A small network was shown many inputs. Here are its activations along a few directions, one row for each input.
In each table, some parts of the input vary, and every possible input appears once, in random order.
A made-up example of a description, with smaller parts first: one of 8 places around a ring, together with either a single point or one of 9 places around a ring or (one of 3 separate values, together with one of 4 places along a line).
Shared parts are said once, and a part with two or three values counts as separate values.
In the rows, zero is written as 128.

Other details of the inputs vary at random and push rows far along two fixed directions, the same in every table; ignore that.
These rows show it; all are for the same input, with only those details redrawn:
[ 80 172 149  84 131  69 152  97 143 134  57 114]
[163  52  63 213  83 156 150 199  58 131 207 184]
[153 167  96 169 193  78  85  72 245  94 104 127]
[157 108  79 191 136 118 118 137 149 113 157 156]
[ 84 114 131 104  74 108 185 163  46 154 108 142]
[153 160  94 170 187  83  88  78 235  96 106 129]
[155 102  79 189 128 122 124 144 135 116 159 158]
[153 112  82 186 137 116 120 134 149 113 151 153]

A family of inputs:
r1: [ 91 121 174  63  70 166 150 146  52 144 117 128]
r2: [167 147 110 155 168 156  62  75 222 101 154 125]
r3: [ 71 215 164  57 166  37 138  60 205 128  11  84]
r4: [ 94 105 159  83  95 138 172 177  51 158 136 118]
r5: [ 94 163 174  74 121 129 140  98 111 155  93  94]
r6: [101 126 161  83  86 154 164 148  52 171 123 107]
r7: [154 152 131 143 204 107  72  72 234  93 124 107]
r8: [107 117 172  89  88 158 153 151  45 154 122 117]
r9: [ 60 172 173  56 117  65 168 102 117 136  35 110]
r10: [ 78 166 156  73 124  73 165 123 129 140  55 111]
r11: [ 85 170 159  75 132  71 157 116 129 128  50 114]
r12: [178 126 112 168 166 163  88 116 177 122 164 120]
r13: [182  55  92 195 125 179 118 195  84 120 224 157]
r14: [150 153 120 141 196 110  85  86 220 108 127 103]
r15: [ 95 106 168  84  97 134 161 165  48 142 125 121]
r16: [ 65 119 147  82  60 103 202 167  25 163  95 136]
r17: [ 71 117 170  65  83 127 179 158  38 164 119 113]
r18: [103 165 160  66 123 139 123  94 148 139  97 100]
r19: [175  86  78 208 133 133 113 160 131  98 168 169]
r20: [187  52  93 203  98 207 119 178  62 135 229 159]
r21: [182  54  92 179  82 221 117 195  60 128 231 172]
r22: [153 146 128 131 156 153  74  78 200 102 137 125]
r23: [183 156 126 161 196 142  67  84 218 103 137 108]
r24: [171 118 107 154 142 179  86 124 175 113 174 135]
What do these inputs look like to the network?
> one of 4 places along a line, together with one of 6 places around a ring

A family of inputs:
r25: [167 118  91 199 171 111 107 142 171 118 157 135]
r26: [ 84 185 147  69 150  65 156 108 147 143  60 101]
r27: [147  94  53 200  84 146 112 117 146 104 169 192]
r28: [111 146 160  85 139 131 116 120 160 124 104 109]
r29: [175 129  88 175 130 141  87 117 162  91 145 162]
r30: [164 112 112 156 158 153  88 129 186 108 170 137]
r31: [154 162 107 148 204  79 106  95 243 100  85 108]
r32: [154 130 139 161 192 107  84  94 197  92 120 113]
r33: [ 82 135 182  80 122 103 153 130  66 143 106 107]
r34: [ 96 152 133  99 122  92 163 146  92 153 103 117]
r35: [107 163 147  76 143 123 111 110 158 126 116 109]
r36: [ 83 183 176  28 147 100 125  91 178 123  65  90]
r37: [110 113 132 127 110 109 169 175  83 152 112 126]
r38: [103  69  66 172  58 121 184 180  59 156 170 171]
r39: [167 102  99 171 141 168  91 150 148 115 205 144]
r40: [105 142 163  73 134 130 127 123 155 126  97 111]
r41: [180 111 105 182 148 167 104 117 163 131 159 125]
r42: [169 138 101 161 147 137  92 103 196  85 112 153]
r43: [105  58 160 116  76 147 182 195   4 146 148 140]
r44: [124 126 143 132 106 155 145 134  84 165 136 115]
r45: [114 136 123 107  85 137 145 135  82 129 115 158]
r46: [102 117 144  92  66 164 181 155  21 182 141 121]
r47: [174 134  93 178 150 157  92 106 156 134 173 124]
r48: [109 131 132 111 122  99 165 160 103 144  92 116]
r49: [150 146 102 168 181  95 115 120 190 119 137 126]
r50: [123 129 137 121 104 155 151 131  85 164 144 118]
r51: [ 94  96 141 105  80 117 200 197  40 163 114 131]
r52: [179 100  67 200 149 125 114 165 141 116 177 146]
r53: [171  95 100 186 155 138  93 138 125 105 189 144]
r54: [124  69 131 132  94 147 159 180  20 138 180 148]
r55: [ 81 184 171  72 106 102 139  98 113 133  64 123]
r56: [171  99 116 179 170 131  92 127 158  92 154 130]
r57: [156 163 112 158 157 121  86  81 203  95 119 145]
r58: [ 79 223 191  51 163  87 126  43 177 156  44  64]
r59: [179  96  89 194 118 164 103 143 145  97 159 174]
r60: [165 134  84 170 176  97 113 129 191 108 137 128]
r61: [145 156 140 127 208  85  78  66 220  83 103 101]
r62: [165 128  87 194 173 110 108 137 169 121 165 135]
r63: [106 114 171 110 135 109 141 128  99 126 116 117]
r64: [ 81 150 186  69 139  90 146 107 105 134  88 101]
r65: [ 83 118 184  65 114 108 168 139  72 132  82 108]
r66: [150 104  66 195 108 151 109  88 166 142 175 142]
r67: [163 171 124 142 191 129  86  60 236 115  97  93]
r68: [121 114 139  98 112 157 131 157 114 128 135 125]
r69: [112 129 142 121  85 135 141 140  82 133 110 152]
r70: [ 66 208 193  20 159  86 125  70 190 132  53  80]
r71: [151 160 123 153 155 118  87  83 205  94 102 143]
r72: [141  76 120 157  74 186 162 177  33 173 183 141]
r73: [177  89  93 164 144 174  96 154 168 102 182 146]
r74: [141  77 121 157  74 189 159 180  33 169 174 136]
r75: [  9 199 192  15 132  28 153  29 169 129   9  82]
r76: [ 99 138 136  94  69 135 154 145  50 138 111 152]
r77: [ 83 127 187  86 122 102 154 132  71 140  97 108]
r78: [101 110 144  75  82 154 152 173  61 145 146 128]
r79: [ 80 123 113  92  92 123 133 106 150 133 132 138]
r80: [120  91 119 145 101 122 178 191  61 156 149 141]
r81: [119 109 148 113 127 117 132 140  82 120 136 119]
r82: [ 82 143 160  47 102 135 154 142  94 147 116 116]
r83: [180 103  79 184 114 158 103 140 137  95 166 175]
r84: [168  97 104 173 142 167  90 152 154 112 193 144]
r85: [118 137 145 116  99 130 134 127 112 120  90 145]
r86: [166 163 112 153 171 135  83  78 200 123 129 100]
r87: [173 142 105 158 160 148  96  94 184 124 145 112]
r88: [120 141 137 110  99 132 135 128 113 116  88 144]
r89: [144  83 116 153  77 189 157 177  39 163 170 134]
The inputs of r32 and r85 match in every part but one. If r61 is changed in the same way as r32 into r85, which row does it become?
> r83
The inputs of r75 and r38 match in every part but one. If r54 is changed in the same way as r75 into r38, which row does it become?
> r26
What do these inputs look like to the network?
> one of 5 separate values, together with either a single point or (one of 2 separate values, together with one of 6 places around a ring)
Change only the place on the ring of 6 in r30. List by row number the other rows that result.
> r36, r40, r70, r73, r82
List by row number the other rows that have the choice among 5 separate values in common with r89.
> r41, r44, r46, r47, r50, r58, r66, r67, r72, r74, r86, r87

A family of inputs:
r90: [ 95 116 171  88 104 122 162 165  72 140 106 125]
r91: [159  69 113 172 123 150 127 176 100 109 170 152]
r92: [101 122 155  91 108 115 158 170  64 133 110 129]
r93: [140 114 110 155 143 125  99 107 172 101 147 141]
r94: [107 159 149 108 119 102 150 118  98 148  92 115]
r95: [112 153 127 109 144  98 141 130 140 144 114 110]
r96: [ 88 125 138  92  71 127 170 141  82 145  93 138]
r97: [122 172 120 112 142  94 116  86 187 110  79 126]
r98: [ 98 140 153 108  96 122 170 141  60 163 105 122]
r99: [124 178 119 114 142  96 113  92 188 112  82 129]
r100: [129 180 147  85 140 154  89  71 194 123  92 108]
r101: [155 148  99 162 189 111  97 105 217 121 142 115]
r102: [154 109 122 158 150 134 113 157 136 107 150 144]
r103: [106 144 149 109 121 105 155 109  99 145  91 110]
r104: [156 119  91 165 161 118 117 132 164 123 158 124]
r105: [141 108 119 167 113 145 138 140  96 147 146 136]
r106: [115 161 138 114 167  96 122  97 194 140 101  97]
r107: [156 100  83 180 101 157 124 152 128 124 161 165]
r108: [158 139 144 136 142 180  96 102 136 140 147 107]
r109: [165  98 116 146 125 202 109 152 113 146 208 115]
r110: [120 107 120 139 106 139 132 148 100 126 159 155]
r111: [147  82  91 164 119 141 147 168  95 142 179 136]
r112: [110 170 136 105 157  90 101  84 182 108  98 122]
r113: [119  95 119 133 104 132 138 142  90 121 150 148]
r114: [130 158 146 112 180  88 106 104 180  97  86 110]
r115: [109 146 124 105 115 109 142 110 138 123  85 132]
r116: [121 124 190  63 119 167 128 143  85 135 124 106]
r117: [155  94  99 179 106 144 144 159  69 140 167 146]
r118: [149 110  98 164 155 125 115 126 171 127 155 122]
r119: [ 93 125 142  95 101 112 148 133  84 131 118 134]
r120: [168 113 121 145 139 191  72 106 163 107 190 131]
r121: [113 145 158  95 158  93 127 114 149 108  80 109]
r122: [104 138 128 106  86 127 157 140 100 138 103 145]
r123: [ 79 120 158  86  83 125 157 140  76 145 118 135]
r124: [185  99  85 219 152 145  97 119 159 114 171 142]
What do these inputs look like to the network?
> one of 5 separate values, together with either a single point or one of 6 places around a ring
The inputs of r101 and r122 match in every part but the choice among 5 separate values. If r111 is changed in the same way as r101 into r122, which row does it become?
> r115
Change only the choice among 5 separate values in r120. List by row number the other rows that result.
> r100, r108, r109, r116
Change only the choice among 5 separate values in r106. List by row number the other rows that result.
> r90, r105, r107, r123
